A small network was shown many inputs. Here are its activations along a few directions, one row for each input.
Each table varies a few parts of the input and shows all the possible inputs, shuffled.
A made-up example of a description, with smaller parts first: one of 3 separate values, together with either a single point or one of 9 places along a line or (one of 4 places along a line, together with one of 8 places around a ring).
Shared parts are said once, and a part with two or three values counts as separate values.
In the rows, 128 means zero.

Other details of the inputs vary at random and push rows far along two fixed directions, the same in every table; ignore that.

Table:
row 1: [126  98 111 196 153 136 136 152 144 112 124 155 154  99]
row 2: [144 158  86 155 115 132 112  72 141 121 115 131 168 138]
row 3: [139  80 154 148 146 129 130 185 137 132 133 125 102 110]
row 4: [128 175 102  94 107 112 133 102 121 111 107 128 141 130]
row 5: [152 154 156  29  98 110 116 148 110 118 127  94  60 165]
row 6: [115  96 129 201 163 135 131 142 133 115 122 150 153  97]
row 7: [145  93 182  95 123 145 129 170 127 151 161 104  76 146]
row 8: [116 169  94 150 129 116 125  95 124 101 103 146 162 130]
row 9: [156 157 166  36  97 118 129 139 101 113 129  82  64 160]
row 10: [104  90 129 199 163 138 129 130 141 143 138 158 162 104]
row 11: [138  72 160 147 144 153 127 182 147 153 158 134  97 131]
row 12: [102 160  95 138 127 111 131  88 128 137 114 145 174 119]
row 13: [142  84 162 163 148 141 132 172 126 110 138 121 104 124]
row 14: [103 154  84 137 122 117 127  88 127 130 119 149 173 124]
row 15: [136 140 126  82 112 117 129 136 118 113 121 114 106 133]
row 16: [130 136 157  65 108 128 125 126 109 140 144  96  93 156]
row 17: [107 158  84 138 120 122 132  88 132 130 120 147 173 121]
row 18: [139 144 137  85 116 123 125 136 118 113 122 111  95 147]
row 19: [108 111 131 151 144 133 127 123 127 141 134 139 144 115]
row 20: [127  89 146 143 141 138 118 161 140 148 151 138 109 138]
row 21: [132 145 137  72 108 129 123 127 123 142 139 114  99 153]
row 22: [118 102 127 201 161 139 137 139 137 116 122 150 153  95]
row 23: [115 175 112  73 103 115 118  91 115 137 124 122 127 157]
row 24: [131  93 155 150 149 130 127 162 129 122 132 129 111 112]
row 25: [145  97 159 164 145 142 136 166 132 115 138 128 112 123]
row 26: [102 161  92 143 127 126 125  83 130 131 120 147 169 135]
row 27: [144 142 156  84 113 119 125 138 104 107 127 100  89 149]
row 28: [170 128 134  85 102 139 110 120 134 132 136  96  96 154]
row 29: [126 137 126  70 105 115 121 127 121 142 137 119 108 144]
row 30: [110  98 127 196 158 145 137 128 144 144 136 155 162 101]
row 31: [142 160  88 155 117 128 111  72 143 122 116 135 169 139]
row 32: [124  88 154 141 144 145 132 155 133 148 148 128 114 115]
row 33: [145  86 186  93 125 146 128 177 124 149 164  99  68 147]
row 34: [124 175 106 104 113 110 137  97 122 121 101 125 144 122]
row 35: [131 185 110  95 110 116 130  97 121 110 108 126 133 143]
row 36: [147  95 151 103 127 122 124 181 127 121 138 118  85 130]
row 37: [128  84 165 149 142 138 124 159 131 144 157 128 109 135]
row 38: [130 183 110  93 110 115 128  98 118 106 108 123 129 144]
row 39: [101 161 108 150 126 122 127  77 119 127 124 140 174 136]
row 40: [138 152 136  27  88 119 126 127 115 144 137 101  86 152]
row 41: [152  85 112 223 151 162 122 131 165 131 140 148 160 114]
row 42: [120 107 126 198 158 139 139 135 139 119 121 152 156  97]
row 43: [146  62 155 147 146 137 127 203 136 122 144 128  91 114]
row 44: [124 174 106 101 113 109 136  99 119 118 101 123 140 122]
row 45: [130 146 125  95 117 114 134 124 119 123 110 114 118 124]
row 46: [118 171 109 157 129 111 129  88 117  97 108 140 167 131]
row 47: [112 164  93 144 128 109 134  95 124 114  98 139 168 112]
row 48: [108 163 103 146 133 118 134  85 118 107 101 138 166 113]
row 49: [112 168 109  83 109 109 130  95 114 140 115 122 140 133]
row 50: [114 120 116 153 137 129 138 126 136 143 126 139 151 109]
row 51: [120 136 143  71 115 125 128 116 112 144 133 108 107 137]
row 52: [107 162  94 139 125 118 138  87 131 138 112 143 174 115]
row 53: [177  61 155 162 137 165 119 176 158 141 157 120  96 131]
row 54: [109  96 115 186 154 134 137 137 142 144 128 147 161  99]
row 55: [133  59 149 136 140 143 128 185 140 149 156 127  98 118]
Each input here is: one of 5 places along a line, together with either a single point or (one of 2 separate values, together with one of 5 places around a ring).
Changing only the place on the line of 5 turns row 25 into row 9. The same change can be made to row 40. Which row results?
Answer: row 17
Changing only the place on the line of 5 turns row 24 into row 6. The same change can be made to row 20. Which row results?
Answer: row 23
Which other rows does row 7 become when the choice among 2 separate values takes its other values? List them by row number.
Answer: row 25
Which other rows agree with row 45 in the place on the line of 5? List them by row number.
Answer: row 13, row 15, row 16, row 18, row 26, row 28, row 48, row 51, row 54, row 55
A walk changes only the place on the line of 5. It starts at row 4 and steps to row 1. List the rest of the walk in order.
Answer: row 15, row 43, row 36

Table:
row 56: [109 101 139 179 155 147 128 115 139 161 141 141 153 112]
row 57: [109  97 130 167 148 137 149 131 138 160 134 140 161  87]
row 58: [112 103 105 175 141 142 125 149 142 126 146 165 148 130]
row 59: [160 127 186  54 124 107 154 203 100  86  98  87  42 110]
row 60: [126 112 108 182 143 142 121 145 159 133 146 165 145 142]
row 61: [ 89 100 140 175 151 141 135 126 129 149 155 155 156 122]
row 62: [138 105 104 184 142 133 111 142 161 136 135 157 145 136]
row 63: [101 209  75  55  93  98 146  56 110 132  92 118 167 118]
row 64: [168 112 127 198 137 157 141 124 148 108 120 121 145 102]
row 65: [121 109 197  63 120 147 124 153 112 168 172 104  64 168]
row 66: [117 201  67  80  91 101 112  64 117 119 106 135 160 154]
row 67: [108 130 145 194 166 114 142 168 110  63 110 155 135 113]
row 68: [184 113 188  78 108 155 117 157 119 109 157  81  53 178]
row 69: [200 104 179  73 104 148 114 154 124 115 141  68  49 151]
row 70: [127 118 135 189 164 112 141 161 118  70  89 142 133  86]
row 71: [ 93 217 103  87 102 110 119  27 107 148 114 126 171 161]
row 72: [130  98  97 167 138 138 137 152 151 135 122 150 152  93]
row 73: [142 107 100 175 139 137 132 149 166 141 122 151 148 105]
row 74: [108  91 130 171 151 135 131 123 136 153 138 142 157  99]
row 75: [ 90  99 120 172 149 136 135 141 131 135 149 156 152 120]
row 76: [195 106 179  86 106 145 106 155 124 115 148  75  57 170]
row 77: [134 205  69  77  92 103 113  62 134 125 100 130 152 148]
row 78: [141  88 163  42 113 124 123 174 118 150 146  90  59 132]
row 79: [153 124 185  74 125  99 124 198  95  82 115  93  46 142]
row 80: [103  94 133 178 149 131 124 124 134 154 144 146 156 117]
row 81: [122 196  66  69  91 104 117  64 118 118 100 128 156 137]
row 82: [100 226 100  66  96 113 142  30 108 155 105 116 171 134]
row 83: [105  92 114 175 148 127 124 138 136 140 137 147 151 115]
Changing only one part turns row 63 into row 78. The same change can be made to row 59. Which row results?
Answer: row 70
Describe the family of inputs behind these rows.
Answer: one of 4 places along a line, together with either one of 2 separate values or one of 5 places along a line
